Each row has a name. Each question is about the rows just above it. Places in a row count from 1.

[ -2.9 -16.4  -1.8 -19.9  23.5  25.3 -57.3   2.9]  q_858
[  8.3  10.6   5.6  -9.6 -11.6 -46.4  57.3 -28.7]  q_146
[  8.3  10.6   5.6  -9.6 -11.6 -46.4 -33.1 -28.7]  q_653
[ 54.8  12.8 -19.6   6.4 -30.1  -1.2  17.0 -18.3]  q_704
[  8.3  10.6   5.6   6.7 -11.6 -46.4  57.3 -28.7]  q_546
[-10.4  -4.3  -1.9  10.6   2.6  17.1 -83.7  12.7]  q_28
One entry of q_653 was changed: [  8.3  10.6   5.6  -9.6 -11.6 -46.5 -33.1 -28.7]. Where, and from what? => 6, [-46.4]
Changed q_146: [  8.2  10.6   5.6  -9.6 -11.6 -46.4  57.3 -28.7]. Place and old value: => 1, [8.3]

[-27.8  18.0   3.8   9.8  15.9  29.0 -32.8  -8.4  21.3  -5.6 -24.8  -2.3
   4.6  -3.0  22.6  -9.6 -13.2  12.4 -26.2  -4.2  -1.9  31.5 -12.8   4.7
  -8.3 -46.1  23.9   5.9  -2.2] : q_146
[-17.5  12.1  30.6 -28.0 -28.8  -4.3 -19.6  -8.1  41.0 -13.8 -48.8   0.7
 -18.6  47.7   2.5 -13.8 -28.5   7.1 -25.6  -5.3 -26.3  32.4   8.0  32.7
 -37.3  -8.8  -7.4 -11.1 -25.1] : q_201
[-24.4  17.3   0.1   6.1  26.1  29.6  -6.5  -7.2 -19.3   2.7 -11.8 -37.3
   2.9 -16.9   2.9 -20.0  -8.3  13.4 -25.5   1.3   2.5   9.2 -25.3  -5.4
   2.7 -17.2  -4.8  13.7  14.1] : q_651
[-17.5  12.1  30.6 -28.0 -28.8  -4.3 -19.6  -8.1  41.0 -13.8 -48.8   0.7
 -18.6  47.7   2.5 -13.8 -28.5   7.1 -25.6 -10.6 -26.3  32.4   8.0  32.7
 -37.3  -8.8  -7.4 -11.1 -25.1] : q_28
[-24.4  17.3   0.1   6.1  26.1  29.6  -6.5  -7.2 -19.3   2.7 -11.8 -37.3
   2.9 -16.9   2.9 -20.0  -8.3  13.4 -25.5   1.3   2.5   9.2 -25.3  -5.4
   2.7 -17.2  -4.8   9.8  14.1] : q_546
[-17.5  12.1  30.6 -28.0 -28.8  -4.3 -19.6  -8.1  41.0 -13.8 -48.8   0.7
 -18.6  47.7   2.5 -13.8 -28.5   7.1 -25.6 -10.6 -26.3  32.4   8.0  32.7
 -37.3  -8.8  -7.4 -11.1  -3.0] : q_653
One entry of q_651 was changed: [-24.4  17.3   0.1   6.1  26.1  29.6  -6.4  -7.2 -19.3   2.7 -11.8 -37.3
   2.9 -16.9   2.9 -20.0  -8.3  13.4 -25.5   1.3   2.5   9.2 -25.3  -5.4
   2.7 -17.2  -4.8  13.7  14.1]. Where, and from what? => 7, [-6.5]
One entry of q_651 was changed: [-24.4  17.3   0.1   6.1  26.1  29.6  -6.5  -7.2 -19.3   2.7 -11.8 -37.3
   2.9 -16.9   2.9 -20.0  -8.3  13.4 -25.5   1.3   2.5   9.2 -25.3  -5.4
   2.8 -17.2  -4.8  13.7  14.1]. Where, and from what? => 25, [2.7]
Where does [-27.8  18.0   3.8   9.8  15.9  29.0 -32.8  -8.4  21.3  -5.5 -24.8  -2.3
   4.6  -3.0  22.6  -9.6 -13.2  12.4 -26.2  -4.2  -1.9  31.5 -12.8   4.7
  -8.3 -46.1  23.9   5.9  -2.2] differ from q_146, and what was there? => 10, [-5.6]
Changed q_28: [-17.5  12.1  30.6 -28.0 -28.8  -4.3 -19.6  -8.1  41.0 -13.8 -48.8   0.7
 -18.6  47.7   2.5 -13.8 -28.5   7.0 -25.6 -10.6 -26.3  32.4   8.0  32.7
 -37.3  -8.8  -7.4 -11.1 -25.1]. Place and old value: => 18, [7.1]
Where does [-24.3  17.3   0.1   6.1  26.1  29.6  -6.5  -7.2 -19.3   2.7 -11.8 -37.3
   2.9 -16.9   2.9 -20.0  -8.3  13.4 -25.5   1.3   2.5   9.2 -25.3  -5.4
   2.7 -17.2  -4.8  13.7  14.1] differ from q_651, and what was there? => 1, [-24.4]
Where does [-17.5  12.1  30.6 -28.0 -28.8  -4.3 -19.6  -8.1  41.0 -13.8 -48.8   0.7
 -18.6  47.7   2.5 -13.8 -28.5   7.1 -25.7  -5.3 -26.3  32.4   8.0  32.7
 -37.3  -8.8  -7.4 -11.1 -25.1] differ from q_201, and what was there? => 19, [-25.6]

[-20.6 -38.5  -4.4 -22.1   0.3 -44.5 -14.4  38.2  44.3  -9.1  -8.9 -12.0
  51.6   9.5 -25.9 -32.4  29.8  -5.9 -14.6] -> q_858
[-41.3  22.6 -15.2   9.3  -8.9  14.9 -44.4 -24.4 -36.3 -45.6  17.3  13.1
 -40.0 -31.6 -47.6  15.6 -26.2 -15.7  -3.7] -> q_146
[-31.7 -26.9  -9.8 -16.0  -3.9 -21.5 -34.0 -40.0 -48.0 -33.3 -13.2 -36.2
 -65.1 -18.9 -31.4 -15.8 -41.2 -10.4 -16.4] -> q_704
[  3.5  -1.8 -10.1  -4.2  -4.6  -3.5   6.1  34.2  38.1  16.3  21.8  31.2
  51.0 -12.8  12.2  -3.5  21.0  -0.7  11.8] -> q_33
[ 15.4  34.7  -9.3   3.7   0.8  11.4  27.7  10.9  10.3  16.5   9.7  15.4
  14.2 -13.7  25.2  14.1   5.3   5.3   0.0] -> q_28
[ 22.6   1.9 -20.1  -1.4 -21.0   7.7  30.8  -8.4 -12.6  19.9   3.2  -0.3
 -14.9 -35.2  31.8  -5.4   0.1  20.2   4.1] -> q_77
[ 13.9   8.0  13.1   2.6   8.3  13.6  14.7  21.4  20.2  17.9 -14.3 -17.7
  22.1  18.3   5.7  13.3  16.3   0.6 -16.8] -> q_653
[ 32.3  35.6  -4.0   9.3  -1.7  26.8  29.0  13.4  13.0  36.9 -22.2 -22.9
  13.5   3.4  37.3  25.6  18.9  19.0 -20.4] -> q_546
[24.2 19.0  0.5  9.0 -7.5 22.8 13.3  8.7 11.4 17.7 25.8 36.5 12.0 -6.5
 12.2 24.1  5.8  4.8 21.1] -> q_897
[ 15.4  34.7  -9.3   3.7   0.8  11.4  27.7  10.9  10.3  16.5  -5.1  -5.3
  14.2 -13.7  25.2  14.1   5.3   5.3   0.0] -> q_239
[ 34.3   1.0 -34.5   0.3 -41.2  -1.4  22.8 -33.0 -39.9  33.1 -13.0  -7.5
 -45.1 -74.8  32.4  -1.3 -22.9  20.8  -2.4] -> q_201
Changed q_28: [ 15.4  34.7  -9.3   3.7   0.8  11.4  27.7  10.9  10.3  16.5   9.7  15.4
  14.2 -13.7  25.2  14.1   5.4   5.3   0.0]. Place and old value: => 17, [5.3]
Changed q_239: [ 15.4  34.7  -9.3   3.7   0.8  11.4  27.7  10.9  10.3  16.5  -5.1  -5.3
  14.2 -13.7  25.2  14.1   5.3   5.3  -0.1]. Place and old value: => 19, [0.0]
Changed q_146: [-41.3  22.6 -15.2   9.3  -8.9  14.9 -44.4 -24.4 -36.3 -45.6  17.3  13.1
 -40.0 -31.6 -47.6  15.6 -26.2 -15.7  -3.6]. Place and old value: => 19, [-3.7]

[ 61.2  50.2 -21.3 -51.4 -53.5 -39.3 -50.0 -64.3  58.0 -48.8  63.7 -39.8
 -47.9 -54.4 -64.8 -47.3 -60.2] : q_239
[-13.5   1.6  23.0   7.6  -3.9  18.0 -13.9   5.1 -13.1   3.7 -10.9  19.8
  -8.7  -5.4   3.2 -11.9  22.5] : q_858
[-44.7 -58.1  -9.3  57.8  77.0  14.1  72.5  62.6 -40.0  60.3 -47.3  19.8
  79.1  77.3  68.0  80.8  39.3] : q_33
[ 15.0   2.9 -21.6 -13.3  -6.8 -22.3  -4.2 -18.1  13.7 -10.6  13.8 -20.8
  -2.4  -7.0 -16.3  -1.2 -25.8] : q_651
[ 1.9 -0.1 -4.4  6.4 11.4 -3.8  6.0  5.6  2.9  6.3  2.2  0.0 12.2 10.8
  7.5  9.5  5.5] : q_146
[ 3.2  5.6 -6.2 -9.3 -3.4 -5.9 -4.5 -0.6  3.5 -9.8  1.4 -8.3 -4.5 -2.3
 -1.0 -6.5 -2.0] : q_28
[-4.1  2.5  6.8 -3.2 -5.3  6.3 -5.0  2.5 -4.5 -4.1 -5.8  3.7 -7.7 -5.3
  0.4 -7.9  6.0] : q_897
[ 11.3   2.8 -11.7  -5.9  -1.7 -11.5   1.8  -8.6  10.5  -4.2  11.4 -11.2
   1.3  -1.4  -7.3   2.3 -15.2] : q_77
One entry of q_146 was changed: [ 1.8 -0.1 -4.4  6.4 11.4 -3.8  6.0  5.6  2.9  6.3  2.2  0.0 12.2 10.8
  7.5  9.5  5.5]. Where, and from what? => 1, [1.9]
Changed q_897: [-4.1  2.5  6.7 -3.2 -5.3  6.3 -5.0  2.5 -4.5 -4.1 -5.8  3.7 -7.7 -5.3
  0.4 -7.9  6.0]. Place and old value: => 3, [6.8]
One entry of q_897 was changed: [-4.1  2.5  6.8 -3.2 -5.3  6.3 -5.0  2.5 -4.5 -4.1 -5.8  3.7 -7.6 -5.3
  0.4 -7.9  6.0]. Where, and from what? => 13, [-7.7]
Changed q_239: [ 61.2  50.2 -21.3 -51.4 -53.5 -39.4 -50.0 -64.3  58.0 -48.8  63.7 -39.8
 -47.9 -54.4 -64.8 -47.3 -60.2]. Place and old value: => 6, [-39.3]
Where does [ 1.9 -0.1 -4.3  6.4 11.4 -3.8  6.0  5.6  2.9  6.3  2.2  0.0 12.2 10.8
  7.5  9.5  5.5] differ from q_146, and what was there? => 3, [-4.4]
Where does [ 61.2  50.2 -21.3 -51.4 -53.5 -39.2 -50.0 -64.3  58.0 -48.8  63.7 -39.8
 -47.9 -54.4 -64.8 -47.3 -60.2] differ from q_239, and what was there? => 6, [-39.3]

[-8.4 45.5 -5.5  6.1 -3.2 -5.5] : q_897
[-39.7  82.9  18.0  10.1  36.4  54.5] : q_201
[-57.2  80.4  20.2  14.6  68.3  72.9] : q_33
[-16.7 -52.4  66.3 -62.3 -27.4  25.4] : q_653
Changed q_201: [-39.7  82.9  18.0  10.1  36.5  54.5]. Place and old value: => 5, [36.4]
One entry of q_897 was changed: [-8.4 45.4 -5.5  6.1 -3.2 -5.5]. Where, and from what? => 2, [45.5]
Changed q_33: [-57.2  80.4  20.1  14.6  68.3  72.9]. Place and old value: => 3, [20.2]
Changed q_201: [-39.6  82.9  18.0  10.1  36.4  54.5]. Place and old value: => 1, [-39.7]
Changed q_33: [-57.3  80.4  20.2  14.6  68.3  72.9]. Place and old value: => 1, [-57.2]

